These are the activations of a small neural network, seen along a few directions. Each row is one input.
In each table, some parts of the input vary, and every possible input appears once, in random order.
A made-up example of a description, with smaller parts first: one of 2 separate values, together with either a single point or one of 9 places along a line or (one of 5 places around a ring, together with one of 6 places along a line).
Shared parts are said once, and a part with two or three values counts as separate values.

Other details of the inputs vary at random and push rows far along two fixed directions, the same in every table; ignore that.

Table:
r1: -.04  -.20  .40  .00  .13  -.18  .32  -.21  .28  -.04  .09
r2: -.25  -.52  .22  -.21  .48  -.31  -.15  -.09  .59  -.27  -.30
r3: .26  .22  .41  .26  .16  -.09  .16  .02  .28  -.20  -.20
r4: -.23  -.39  .10  -.39  .21  -.03  -.18  .18  .68  -.04  -.81
r5: -.09  -.11  .30  .11  .50  -.18  -.19  .23  .63  -.47  -.82
r6: -.21  -.18  -.80  .18  .19  -.05  -.94  .39  -.26  -.21  .47
r7: .21  -.12  .17  -.17  .02  .08  .29  -.09  .24  .22  -.27
r8: -.47  -.39  -.72  .15  .24  -.04  -.66  .02  -.45  -.32  .74
r9: -.35  -.28  -.95  -.10  .07  .19  -.91  .31  -.42  -.06  .46
r10: -.08  -.38  .12  -.47  .28  -.09  -.30  .13  .71  .00  -.67
r11: .15  .05  .05  -.11  -.17  .19  .36  -.17  -.20  .26  -.04
r12: .23  .52  .26  .42  -.12  .08  .26  -.08  -.37  -.10  .25
r13: -.26  -.31  -.94  -.06  .10  .16  -.92  .34  -.27  -.03  .55
r14: -.16  .06  .18  .19  -.20  .01  .47  -.35  -.28  .02  .44
r15: .12  .28  .25  .10  -.22  -.04  .19  -.04  -.15  .10  .02
r16: .16  .31  .03  .01  -.39  .06  .35  -.09  -.35  .20  .20
r17: .29  .52  .25  .37  -.10  .05  .23  -.10  -.31  -.07  .29
r18: .24  .27  .03  .05  -.36  .04  .34  -.07  -.22  .23  .30
r19: .21  .07  .06  -.13  -.13  .17  .32  -.19  -.15  .28  .03
r20: .15  .06  .21  -.21  -.07  -.12  .21  -.03  .24  .09  -.30
r21: -.04  -.25  .22  -.22  .36  -.29  -.34  .19  .67  -.18  -.70
r22: .05  .32  -.01  .07  -.42  .10  .40  -.07  -.35  .19  .16
r23: .05  .07  .01  -.05  -.21  .23  .41  -.14  -.19  .24  -.09
r24: .05  .40  .14  .23  -.36  .06  .29  -.05  -.36  .15  .20
Each input here is: one of 4 places along a line, together with either a single point or one of 5 places along a line.
Q: Changing only the place on the line of 4 turns r18 into r20. The same change can be made to r13. Which row results?
A: r10
Q: Which other rows does r7 become when the place on the line of 4 takes its other values? List them by row number.
A: r11, r19, r23
Q: List by row number the other rows that have the place on the line of 4 in common with r23.
A: r4, r5, r14, r22, r24
Q: Start at r12 and move only the place on the line of 5, one step at a time. The first step leads to r15. Which rows follow, in order?
A: r16, r9, r11

Table:
r25: .02  .03  -.29  -.09  -.24  .18  .03  -.16  -.47  .29  .57
r26: -.07  .10  -.13  .09  .09  -.05  -.32  .17  .03  -.17  -.06
r27: .06  -.10  -.24  -.17  -.12  .18  -.11  .00  -.13  .25  .25
r28: -.06  -.03  -.13  .10  .20  .00  -.22  .06  -.04  -.25  .03
r29: -.06  -.10  -.26  -.16  -.04  -.02  -.21  .19  .06  .02  -.14
r30: .03  .12  -.37  .06  -.23  .16  .09  -.11  -.56  .14  .51
r31: -.01  .06  -.05  .15  .11  -.19  -.36  .15  .08  -.19  .09
r32: -.24  -.31  -.19  -.24  .04  -.01  -.14  -.06  .08  .11  .05
r33: -.07  -.18  -.18  -.30  -.08  .00  -.27  .15  .12  .13  -.06
r34: .26  .17  .18  -.05  -.25  .13  .48  -.14  -.06  .28  -.01
r35: .19  .03  .35  .11  .20  -.15  .05  -.01  .33  -.11  -.16
r36: -.01  -.04  .66  -.08  .00  -.07  .54  -.17  .45  .01  -.67
r37: -.01  -.06  -.05  .15  .25  -.17  -.25  .05  .00  -.26  .18
r38: .02  .07  .21  -.08  -.02  -.06  .07  .10  .22  .03  -.48
r39: -.09  -.11  -.19  .02  .14  .04  -.19  .06  -.09  -.12  -.11
r40: .41  .67  .35  .29  -.59  .31  .84  -.31  -.63  .44  .42
r41: .01  .02  -.16  .11  .20  .05  -.26  .12  .01  -.18  .00
r42: -.23  -.24  -.24  -.09  .05  -.02  -.08  .00  .02  -.04  -.03
r43: .08  -.01  .82  .03  .13  -.30  .50  -.16  .58  -.12  -.44
r44: -.22  -.08  -.09  .14  .14  -.01  -.17  .05  -.01  -.26  .06
Q: Changing only one part turns r44 into r28. The same change can be made to r43. Which row results?
A: r37
Q: What do these inputs look like to the network?
A: one of 4 places along a line, together with one of 5 places along a line
Q: Which other rows does r42 become when the place on the line of 4 takes its other values? List them by row number.
A: r29, r30, r34
Q: Which other rows does r27 become when the place on the line of 5 takes its other values? List them by row number.
A: r34, r35, r40, r41
